A small network was shown many inputs. Here are its activations along a few directions, one row for each input.
In each table, some parts of the input vary, and every possible input appears once, in random order.
Descriptions start from the smaller parts, as in this example, which fits no table here: line(6) and (point or ring(9) or (values(2) and ring(8))).
Shared parts are said once, and a part with two or three values counts as separate values.

Table:
R1: |   6 | -25 |   1 |   9 |   7 |  -3 |   8 |  -7 | -20 |   7 |   0 |  -9 |  -7 | -25 | -13 |
R2: | -14 |  -1 |  -1 |  22 |  14 |  -6 |  11 | -33 |   6 |   6 |  -9 | -13 |  32 |   4 | -35 |
R3: | -10 |  17 |  -6 |  33 |  -5 | -34 |  -8 | -32 | -15 |  -1 |  -7 | -24 |  14 |   3 | -10 |
R4: |  15 | -14 |   7 |  -1 |  18 |  20 |  19 |  -7 | -22 |  19 |  18 |   8 |   4 |   1 | -27 |
R5: |   6 |  -1 |  -6 |  13 |   7 |  -8 |  -4 | -12 | -29 |   0 |  13 | -15 | -15 | -16 |   7 |
R6: | -11 |  18 | -10 |  23 |   6 | -25 | -19 | -29 |   7 |  -8 |  11 | -32 |  12 |  18 | -15 |
R7: |  18 |   5 |  -1 |  -1 |  10 |   2 | -10 |  -3 | -21 |   5 |  38 | -11 | -16 |  15 |  -7 |
R8: |  15 |  -1 |   4 | -19 |  21 |  11 |  15 |  -6 | -13 |  24 |  22 |  -7 |  -4 |  15 | -15 |
R9: |  -6 |   2 |   3 | -41 | -67 |  14 | -13 |  31 |  46 | -16 | -23 |  29 |  32 |  11 |  62 |
R10: |   7 |   0 |  -7 | -13 |  27 |   9 |  13 |  -9 |   1 |  15 |  15 | -21 |  -4 |  -2 |  -7 |
R11: | -16 |   9 |  -1 | -42 | -59 |  -4 |  -7 |  35 |  53 | -27 | -30 |  62 |  10 |  15 |  33 |
R12: |  -1 |   9 |   1 |  -2 |  27 |   1 |   6 | -21 |  14 |   8 |   2 | -28 |   7 |  -2 | -10 |
R13: | -12 | -11 |  -1 |  27 |  -4 | -24 |   1 | -31 |  -8 |  -1 | -22 | -18 |  20 |  -7 | -29 |
R14: |  -2 |   8 |   2 |  23 |   7 | -17 | -11 | -24 | -17 |  -7 |   0 | -21 |  -3 | -17 |   5 |
R15: | -11 |  13 |  -8 |   6 |  15 | -11 |   6 | -34 |  14 |   7 |  -6 | -30 |  22 |  17 | -24 |
R16: |  19 | -22 | -10 | -18 | -16 |  12 |  16 |  60 |  32 | -14 | -29 |  69 | -40 |  13 |  48 |
R17: |  17 | -24 |   8 |   4 |   0 |   3 |   9 |  -6 | -35 |  12 |   6 |   3 |  -8 |  -9 | -22 |
R18: |   4 | -15 |   1 |   4 |  26 |  14 |  18 |  -6 |  -7 |  14 |  12 |  -3 |   6 | -16 | -18 |
R19: | -27 |  20 |   6 | -40 | -43 |  17 | -19 |  60 |  24 | -30 | -25 |  48 |   5 |   6 |  32 |
R20: |  13 |  10 |  -9 |   7 |  15 |  -3 |  -9 |  -2 |  -6 |   4 |  34 | -26 | -16 |   1 |   1 |
R21: |  17 |   0 |   1 |   8 |  -1 |  -2 |  -3 | -11 | -44 |   4 |  19 |  -3 | -16 |   0 |  -2 |
R22: |  -9 |  12 |  -9 | -32 | -51 |  26 | -30 |  64 |  19 |  -8 | -22 |  51 | -20 |  12 |  34 |
R23: |   2 |  18 |   2 |  16 |  19 | -17 | -14 | -10 |   8 |   1 |  21 | -30 |  -2 |   0 |   0 |
R24: |  -9 | -11 |  10 |  11 |  29 |   5 |   8 | -21 |   6 |   3 |  -2 |  -7 |  17 | -17 | -19 |
R25: | -15 |  -5 |  13 | -15 |  -7 |  31 |  14 |  71 |  16 | -23 | -24 |  49 | -35 |   2 |  51 |
R26: |   3 | -11 |   7 |  22 |   5 | -10 |   4 | -17 |  -8 |   4 | -12 | -18 |   4 | -23 | -17 |
What do these inputs look like to the network?
> line(6) or (line(4) and ring(5))
Start at R16 and move only the line(6) part, one step at a time. The first step leads to R25. Which rows follow, in order?
> R22, R19, R11, R9

Table:
R27: |  14 |  13 |   3 |   8 |  37 |   1 |   7 |   0 | -23 |   4 |  39 | -19 | -26 |   6 |   9 |
R28: | -20 |  29 |  -8 |  44 |  -8 | -32 | -26 | -30 |  -7 | -14 |  -9 | -38 |  15 |   2 |   3 |
R29: |   6 | -15 |  11 |   4 |  41 |  17 |  41 | -11 | -23 |  14 |   6 |   0 |  -4 |   5 | -14 |
R30: |  -3 | -10 |   4 |  11 |   1 | -15 |  15 | -40 |  14 |   4 |  -9 | -12 |  39 |  20 | -29 |
R31: | -11 |  20 |  -3 | -57 | -73 |  20 | -25 |  95 |  44 | -32 | -21 |  71 | -21 |  12 |  80 |
R32: | -16 | -16 |   5 | -50 | -58 |  39 |  -3 |  80 |  60 | -36 | -59 |  91 | -11 |  10 |  61 |
R33: | -13 |  -9 |  10 |   1 |  42 |  16 |   6 |  -7 |  17 |   7 |  10 | -14 |  13 |  -5 | -32 |
R34: |   7 |  17 | -14 | -16 |  19 |   6 | -22 | -11 |   9 |  18 |  32 | -37 |  -3 |  -7 | -12 |
R35: |  -5 |  25 |   1 |  -2 |  -9 | -16 | -16 | -35 |  -4 |   0 |  17 | -36 |  28 |   5 |  -6 |
R36: | -10 | -11 | -13 |  31 |  -9 | -34 |   0 | -41 |  18 |   3 | -38 | -20 |  26 | -12 | -25 |
R37: |  30 |  -4 |  -3 |   8 |   2 |  -9 |  -1 |   2 | -60 |  15 |  32 |  -1 | -35 | -19 |  -8 |
R38: |  22 | -39 |   7 |  18 |  16 |   6 |  25 |  -2 | -45 |  17 |   0 |  15 | -20 | -18 | -26 |
What do these inputs look like to the network?
> values(2) and (point or line(5))
Changing only the values(2) part turns R31 into R32. The same change can be made to R34. Which row results?
> R33
Change only the line(5) part in R28. List by row number the other rows that result.
> R27, R34, R35, R37

Table:
R39: |   1 |  21 |  -4 |  34 |  13 | -28 | -22 | -28 | -26 |  -1 |  27 | -39 |  -4 |  -5 | -18 |
R40: | -20 |  -4 |   7 |  21 |  -3 | -16 |   6 | -39 |  -5 |  -2 | -23 | -14 |  38 |  -8 | -26 |
R41: |  -2 |   3 |  -5 |  33 |  -4 | -33 | -11 | -34 | -14 |  -1 |  -1 | -22 |  12 |  -8 | -25 |
R42: |  17 | -22 |   1 |   5 |  -7 |   8 |  13 |  25 | -22 |   2 | -12 |  26 | -31 |  -9 |  15 |
R43: |  -3 | -32 |  13 | -10 |  -7 |  23 |  20 |  23 | -10 |  -1 | -23 |  45 |  -1 | -15 |  -6 |
R44: |  -5 | -32 |  11 | -25 |  20 |  33 |  35 |  17 |  24 |   5 | -19 |  40 |   7 |   0 |  -7 |
R45: |  31 |   3 |  -5 | -30 |  19 |  27 |   3 |  28 | -12 |  19 |  41 |  -4 | -38 |   9 |  19 |
R46: |  13 |  29 | -12 |   2 |  21 |  -9 | -13 | -31 | -11 |  19 |  40 | -56 |   1 |  19 | -14 |
R47: |  20 |  -5 |   2 |   4 |  11 |  10 |  -1 |  31 | -27 |   0 |  21 |   7 | -44 | -13 |  23 |
R48: | -30 |  45 | -12 | -38 | -85 |  -8 | -45 |  51 |  67 | -43 | -35 |  39 |  13 |  31 |  68 |
R49: | -21 |  -7 |   3 |   3 |  23 |  -7 |  15 | -43 |  37 |   4 | -17 | -22 |  47 |  -1 | -30 |
What do these inputs look like to the network?
> point or (values(2) and line(5))
Change only the values(2) part in R42. List by row number the other rows that result.
> R41
